A small network was shown many inputs. Here are its activations along a few directions, one row for each input.
In each table, some parts of the input vary, and every possible input appears once, in random order.
Descriptions start from the smaller parts, as in this example, which fits no table here: one of 3 separate values, together with either a single point or one of 9 places around a ring or (one of 6 places along a line, together with one of 8 places around a ring).
Shared parts are said once, and a part with two or three values counts as separate values.

Other details of the inputs shift rows strongly along two fixed directions, in all tables alike. That doesn't count.

A family of inputs:
R1: [ 38  28  -9 -56  35   7 -41 -15 -32  17  46]
R2: [-42  44  37  48  14 -33  46   2 -30  43   4]
R3: [  9  22 -21 -53  -4   4 -54 -58 -42  -3  61]
R4: [ -9  12 -21  13  -7   1 -18  13   2 -22  -7]
R5: [ 26  22   2 -35  45  34 -61 -32 -75 -23  39]
R6: [ 41  15 -28 -40  25  -3 -37 -23 -45  14  60]
R7: [-20  16   2  38 -30  -3  24  23  42   4 -21]
R8: [-16  30   2  40 -20   7  21  44  27  -3 -31]
R9: [ -8 -32  22  41 -35  -9  54  17  -6  56  12]
R10: [-12 -29   2   1 -12   8   6 -35   4  -8  -9]
R11: [-32  24  48  40  -1 -50  55  30   6  14 -23]
R12: [ 32 -79 -45 -15 -34   1  26  24  75 -85 -98]
R13: [-51 -15  45  13  10   4  14  16  50  56 -29]
R14: [ -8   7 -23   8 -20  -8 -14  -5  14 -12  -2]
R15: [-20  16  -9  16  13  10 -34  -9 -39  -6  16]
R16: [-15   0  -8 -10   4  -3  12 -14   3  47  19]
R17: [ -3 -10   9 -81  27  12 -49 -32  -5  13  24]
R18: [-23 -19 -32   5 -17   2 -15 -15 -12 -18 -17]
R19: [-13  -9  17  11   8  10 -12 -42 -17   9  22]
R20: [ -6  28   6  25 -19  10  22  42  31  -5 -21]
R21: [-47 -11  -1  38 -30 -50  58 -18  11  34 -26]
R22: [ 46 -61 -47 -28 -49  -8  35  26 103 -82 -84]
R23: [  65  -17  -64  -37  -26  -10  -11   43   74 -103  -68]
R24: [-33  -1  12  41  -2  -7  41  16  28  66 -11]
R25: [ -6  -9 -12  16   6  10 -17   8 -10 -29 -23]
R26: [-11  21   5  11   9 -48  20 -20 -16   8   2]
R27: [ 56 -58 -44 -56   9   6   7  83  94 -88 -83]
R28: [ -6  -3  32  41   1  22  33  20  20  -4 -36]
R29: [-20  12   0  -9 -19   1  -8 -43  -8  19  39]
R30: [  7  34  13  18  17   6   6  -1 -55  52  69]
R31: [-27   1  -4  39 -38 -10  21   8  43  13 -19]
R32: [ 24 -15  18  14 -10  -8  18   5 -25  37  37]
R33: [-22   7   2 -63  45  17 -54 -52 -60  29  85]
R34: [-50   2  -7  47 -22  -4  -2  -2  -4  26   0]
R35: [  4   5  -6  13  15  19 -15  21 -18 -30 -25]
R36: [ 36   0 -11 -51   2   4 -40 -38  -6 -28  32]
R37: [ 24   8 -19 -51  15 -43 -34 -54 -44  -8  29]
R38: [-46 -36 -11  42 -29   3  18   1   7   1 -44]
R39: [ 35  10 -18 -49  -1   1 -45 -38  -6 -22  37]
R40: [ -7   7  25  10  17  19 -11 -29 -21   1  24]
R41: [ -8 -29  -5  16   3   7 -11 -17  -3 -17 -21]
R42: [-30 -38  14  48 -14   5  23  -3  20   5 -38]
R43: [ 45  20   8 -46  21  22 -34 -20 -21 -31  28]
R44: [ 10   8  11  -2  -4   7   5  -7  22 -15   7]
R45: [  9  18  19  48  -6  10  62  64  -2  41 -11]
R46: [ -2 -15   2  16  12  15 -10  -4  -8 -25 -20]
R47: [  6 -12  40  50 -22  -5  53  43  -3  49   5]
R48: [-22  38  56 -30  43  23 -25  12  -4  45  11]
R49: [-31  21   8  47   5  19  -1  27 -23   7 -16]
R50: [-45  -1  55  12  15  10  16  31  49  49 -33]
R51: [-15  13  14  34 -25   0  27  16  44   6 -12]
R52: [-24  -8 -33   1 -25  -3 -13 -11  -2 -14  -7]
R53: [ 29  20  12 -49  22  16 -49 -49 -38 -14  59]
R54: [  82  -49  -83  -73  -17   -2  -55   21   32 -118  -64]
R55: [ -2  14  28  29 -10  16  38  26  36  -3 -23]
R56: [ 14  34  10  -3  -1  13   3  11  14 -12   9]
R57: [118 -47 -84 -94 -13  -7 -18  17  22 -86 -18]
R58: [-40   6  40  42 -10 -61  51  13  13  16 -16]
R59: [ 35  48 -10 -43  42   7 -49 -30 -77  30  88]
R60: [  3  -6 -29  -5   0  -6  11  -3 -12  29  28]
R61: [-53 -17  22  29 -32 -61  52  -9  13  27 -16]
R62: [ 70  34 -26 -60  45  11 -40  11 -52  -5  41]
R63: [  1 -14   9  12  11  16  -3  -8  -3 -23 -15]
R64: [-50  28  50  25  41  23  16  39  -8  55  13]
R65: [ 18 -25 -25 -42  11  13 -46 -49 -36 -34   8]
R66: [-73  -3  34  35  26   6  13   4  -1  70  27]
R67: [-17  -1  16  -4  -2 -63   9 -23 -11   2  11]
R68: [ -5 -21   5  -8 -19   3   9 -37  16  -2   0]
R69: [15 36 13 -7 29 10 11 32  0 31  1]
R70: [ -6  -2  18   0   1   4  -9 -43  -4  12  29]
R71: [-22  20  -3  45 -14   9  15  48  16  -6 -36]
R72: [  6  20 -29 -49  -2   4 -60 -58 -48  -9  55]
R73: [ 13   0  -8  20   1  -5  19   4 -21  37  37]
R74: [-48 -18   3  52 -10   4   1  -7 -14  20 -16]
R75: [ 10   0  13  10  20  26  -2   5 -10 -25 -17]
R76: [121 -36 -25 -50 -16  -3  26  83  48 -71 -61]
Description of these inputs: one of 4 places along a line, together with either one of 2 separate values or one of 6 places along a line or one of 11 places around a ring.
Q: Changing only the place on the line of 4 turns R54 into R49. The same change can be made to R41. Which row results?
A: R5
Q: Changing only the place on the line of 4 turns R59 into R60. The same change can be made to R58. Which row results?
A: R61
Q: Change only the place on the ring of 11 in R65. List by row number the other rows that result.
A: R3, R10, R12, R18, R22, R29, R38, R52, R68, R72
Q: Start at R71 and move only the place on the line of 4, one step at a time. The first step leads to R4. Which rows follow, in order?
A: R34, R52
Q: Change only the choice among 2 separate values in R11. List by row number the other rows that result.
A: R2
Q: Start at R17 and move only the place on the line of 6, one step at a time. The first step leads to R33. Which rows follow, in order?
A: R16, R60, R57, R9

A family of inputs:
R77: [-51  26  36  56  -5 -15  69  14   5  77   1]
R78: [-17  21  -9   7  17  17 -43 -60 -78  20  61]
R79: [ 41 -19 -32 -56  13  16 -61 -50 -57 -29  44]
R80: [-48 -10  16  86 -54 -16  91  76  76  60 -48]
R81: [ -4  28  22   2  -8 -38   1 -56 -58  23  68]
R82: [ 91 -46 -40 -53   7   1  17  55  83 -70 -63]
R83: [  93  -51  -51  -41  -38  -55   26   30   54 -100  -70]
R84: [-54  37  10  13  10  11 -36 -63 -45  17  42]
R85: [-42  16  57  47   5  16  43  32  19  50 -10]
R86: [ 22 -19 -21 -81  19  -2 -68 -52 -41 -32  42]
R87: [-41  16  50  55   4  13  51  18  27  72  10]
R88: [ 86 -39 -57 -54  -5 -27  32  57  66 -69 -83]
R89: [-33  -9  35  77 -10   6  61  75  43  28 -64]
R90: [ 60  32 -21 -53  37  23 -66  -2 -55 -41  39]
R91: [ -5  38  45 -23  55  23 -35 -28 -75  46  75]
R92: [-103    4   38   68  -22  -11   28  -18   25   53  -15]
R93: [-32   9  15   6   2  23 -35 -65 -66  44  67]
R94: [ 85 -41 -67 -57 -25 -20   6  68  67 -61 -55]
R95: [ 21  14 -37 -61  29   5 -75 -56 -54 -52  36]
R96: [-32  27   0  19   5  21 -32 -61 -57  23  52]
R97: [-34  37  28  65   0  18  22  37   0  28  -2]
R98: [-102  -36   38   95  -53  -10   80   26   74   51  -64]
R99: [ 83 -34 -31 -43 -12   8  -1  81  83 -97 -98]
R100: [ 13  -1 -25 -75  29 -10 -78 -56 -37 -40  35]
Q: What do these inputs look like to the network?
A: one of 2 separate values, together with either a single point or one of 5 places around a ring or one of 6 places along a line
Q: Changing only the choice among 2 separate values turns R78 into R96. The same change can be made to R86. Which row results?
A: R98
Q: Change only the place on the line of 6 in R99. List by row number the other rows that result.
A: R77, R80, R85, R87, R97
Q: Start at R94 and move only the place on the line of 6, one step at a time. The first step leads to R88. Which rows follow, in order?
A: R82, R91, R89, R90

A family of inputs:
R101: [-48  11  22  48   5  24   4   7   0  20 -11]
R102: [ 12  -8 -15  31 -25  -2  25  10  -7   5   3]
R103: [-50   6  54  73  -7  -9  64  12 -10  90  18]
R104: [ -5  11  28  26  19  22   6  15 -23  23  11]
R105: [ -8 -19 -16   0 -17  -7   5  11  49 -44 -53]
R106: [ 11 -17  -8 -53  17  15 -37 -29 -10   7  33]
R107: [-40   5  11  28 -18 -28  25 -14   5  27  -3]
R108: [ 13  68  -8 -29  19   6 -16  37   3  44  45]
R109: [-14 -13  21  -4   2 -11  20  -7   5  42  11]
R110: [ 28 -11 -21 -38  -4 -24  -3   2  32 -55 -36]
R111: [ 18  -6 -15 -53  16  10 -43 -14  10 -47  -8]
R112: [-56  -2  39  28   9  18   9  -3   9  50   5]
R113: [ 19   2   5   1  14  19  -6  -1 -37  21  34]
R114: [-39  17   2   0   2  -5 -29 -47 -30  19  38]
R115: [  1  12 -25 -18   4   9 -45 -35 -36 -22  28]
R116: [ 20 -10 -26  21 -24 -10  18  27  18 -40 -36]
R117: [-26 -14  34  15   0  -9  34  18  32  25 -24]
R118: [ 26  26   3 -19  30  17 -36  -9 -43 -21  25]
R119: [-46  15  40  26   8 -10  23  -7  -2  37   1]
R120: [ 10 -18  20  22  -6  -8  46  50  38  -3 -47]
R121: [ 44  15 -11 -37  12 -17 -22 -12 -19 -42   7]
R122: [-19  13   9  50  -9   0  22  18   1  -4 -20]
R123: [ 54 -45 -62 -63 -25  -9 -21  -5  38 -59 -28]
R124: [  6 -12  11  30 -11 -17  51  50  52 -22 -64]
R125: [ 34 -13 -13 -42  22  35 -44   6   1 -40  -5]
R126: [ 27 -45 -30  -8  -9  24   9  35  51 -32 -49]
R127: [ 11  31   4 -18  12 -20 -27 -42 -61  10  56]
R128: [  0  21 -13 -18  15  19 -51 -30 -37 -26  22]
R129: [  5   4   4  18 -17 -21  25 -10 -20  31  23]
R130: [ 14 -34 -24  -6 -36 -31  37  13  47 -11 -36]
R131: [ -2   9 -20 -13   1  20 -41 -46 -55  18  59]
Q: What do these inputs look like to the network?
A: either a single point or (one of 5 places around a ring, together with one of 6 places around a ring)
Q: Change only the place on the ring of 5 in R113. List by row number the other rows that result.
A: R103, R106, R109, R126
Q: Change only the place on the ring of 5 in R130. List by row number the other rows that result.
A: R102, R123, R129, R131
